These are the activations of a small neural network, seen along a few directions. Each row is one input.
Each table varies a few parts of the input and shows all the possible inputs, shuffled.
A made-up example of a description, with smaller parts first: one of 5 places around a ring, together with either a single point or one of 9 places around a ring or (one of 2 separate values, together with one of 6 places along a line).
Shared parts are said once, and a part with two or three values counts as separate values.
In the rows, zero is written as 128.

Other details of the inputs shift rows strongly along two fixed directions, in all tables alike. That doesn't count.
These rows show it; all are for the same input, with only those details redrawn:
125,70,79,92,150,154,164,131,141,155,172,78,134
109,164,122,162,145,139,96,132,117,76,59,84,135
142,163,156,131,80,166,187,161,179,149,121,217,112

A family of inputs:
R1: 134,61,99,84,148,106,131,108,109,166,193,104,136
R2: 129,167,165,144,82,134,176,151,153,149,136,233,99
R3: 117,165,118,150,145,131,100,127,113,69,58,92,136
R4: 130,158,155,159,135,92,51,107,104,101,79,94,145
R5: 109,68,87,109,153,131,154,124,122,163,194,90,122
R6: 102,155,145,169,142,101,62,116,94,102,78,102,133
R7: 134,160,154,152,135,90,50,105,103,96,80,95,141
R8: 134,158,157,156,135,90,50,106,103,98,81,94,142
R9: 155,67,88,70,145,137,146,117,140,156,168,83,148
R10: 109,164,122,162,145,139,96,132,117,76,59,84,135
R11: 142,159,151,145,140,85,49,101,109,91,74,98,139
R12: 165,161,168,116,73,152,170,151,178,156,116,219,127
R13: 135,166,162,133,90,130,177,146,162,145,132,238,96
R14: 119,157,144,150,144,90,63,108,89,86,79,109,133
R15: 144,160,129,131,142,119,79,116,123,76,54,91,144
R16: 135,163,132,140,138,123,78,120,116,79,57,87,146
R17: 155,166,150,114,85,154,188,154,179,138,113,225,109
R18: 114,157,144,154,140,92,63,111,84,89,81,108,133
R19: 156,65,111,78,145,102,118,101,132,173,191,91,140
R20: 126,167,165,151,81,137,178,153,152,151,136,230,102
R21: 123,161,188,170,75,138,168,154,122,132,183,242,102
R22: 140,66,90,85,145,147,145,124,149,171,167,75,145
R23: 143,164,155,131,78,162,191,161,172,148,121,218,115
R24: 155,161,191,139,71,125,138,139,174,180,134,223,117
R25: 129,168,163,140,82,134,176,150,153,147,136,234,98
R26: 102,70,85,111,155,132,156,124,125,164,195,90,120
R27: 137,159,153,152,137,89,51,104,104,94,78,97,143
R28: 110,165,120,157,144,134,100,130,112,75,58,88,138
R29: 162,161,194,135,70,123,137,137,171,172,137,225,119
R30: 135,162,153,134,82,167,189,162,183,157,118,215,110
R31: 110,155,145,161,140,95,64,112,84,94,80,106,138
R32: 136,72,76,78,154,144,166,125,140,146,169,84,132
R33: 70,68,82,144,158,145,185,140,73,122,239,106,105
R34: 139,61,97,77,151,103,130,106,114,164,189,105,131
R35: 91,160,130,185,143,146,108,140,73,45,104,99,130
R36: 131,61,103,88,146,108,131,110,107,170,195,101,134
R37: 93,163,128,174,147,111,90,123,93,82,79,99,125
R38: 135,70,75,75,158,143,165,123,143,146,166,86,131
R39: 155,163,192,138,72,125,138,137,173,173,138,225,117
R40: 102,164,127,163,151,105,90,119,98,75,78,102,120
R41: 132,161,135,150,136,127,80,123,115,83,58,84,150
R42: 152,67,92,74,144,139,145,119,139,160,170,80,147
R43: 109,155,147,165,140,100,61,114,90,95,82,103,135
R44: 87,61,98,131,152,130,159,129,65,133,241,114,117
R45: 117,166,164,155,84,142,175,155,162,160,133,226,98
R46: 148,63,113,93,139,109,120,107,126,181,195,87,144
R47: 157,66,88,64,151,134,145,115,147,155,164,84,143
R48: 102,156,145,167,143,101,63,114,92,96,83,103,133
R49: 127,61,103,95,144,111,133,113,107,173,195,99,137
R50: 76,150,114,183,143,159,148,152,79,56,129,115,115
R51: 152,159,179,120,83,115,151,135,153,156,132,245,109
R52: 147,66,93,81,144,146,144,122,145,164,171,76,147
R53: 114,166,119,151,144,132,99,129,112,71,59,90,133
R54: 114,165,122,154,144,132,99,129,111,72,60,88,135
R55: 135,164,154,133,83,167,189,161,182,150,122,217,110
R56: 172,162,190,118,77,112,138,130,173,163,131,233,116
R57: 117,69,82,97,154,122,157,119,117,155,192,97,123
R58: 140,68,91,84,146,147,145,122,148,165,172,77,145
R59: 140,162,132,136,142,120,78,117,121,76,54,88,145
R60: 122,69,81,91,158,119,156,117,122,152,188,98,118
Q: What is each input in this table made of?
A: one of 5 places around a ring, together with either a single point or one of 11 places along a line
Q: Changing only the place on the ring of 5 turns R21 into R44. The same change can be made to R39. Which row results?
A: R48
Q: Which other rows does R43 become when the place on the ring of 5 takes its other values? List them by row number.
A: R5, R10, R29, R52
Q: Which other rows does R42 become when the place on the line of 11 takes its other values? List them by row number.
A: R9, R12, R15, R16, R22, R41, R47, R52, R58, R59
Q: Which other rows does R2 become when the place on the line of 11 takes its other values? List them by row number.
A: R5, R13, R20, R25, R26, R37, R40, R45, R57, R60
Q: Which other rows agree with R3 in the place on the ring of 5? List them by row number.
A: R10, R17, R23, R28, R30, R32, R38, R50, R53, R54, R55
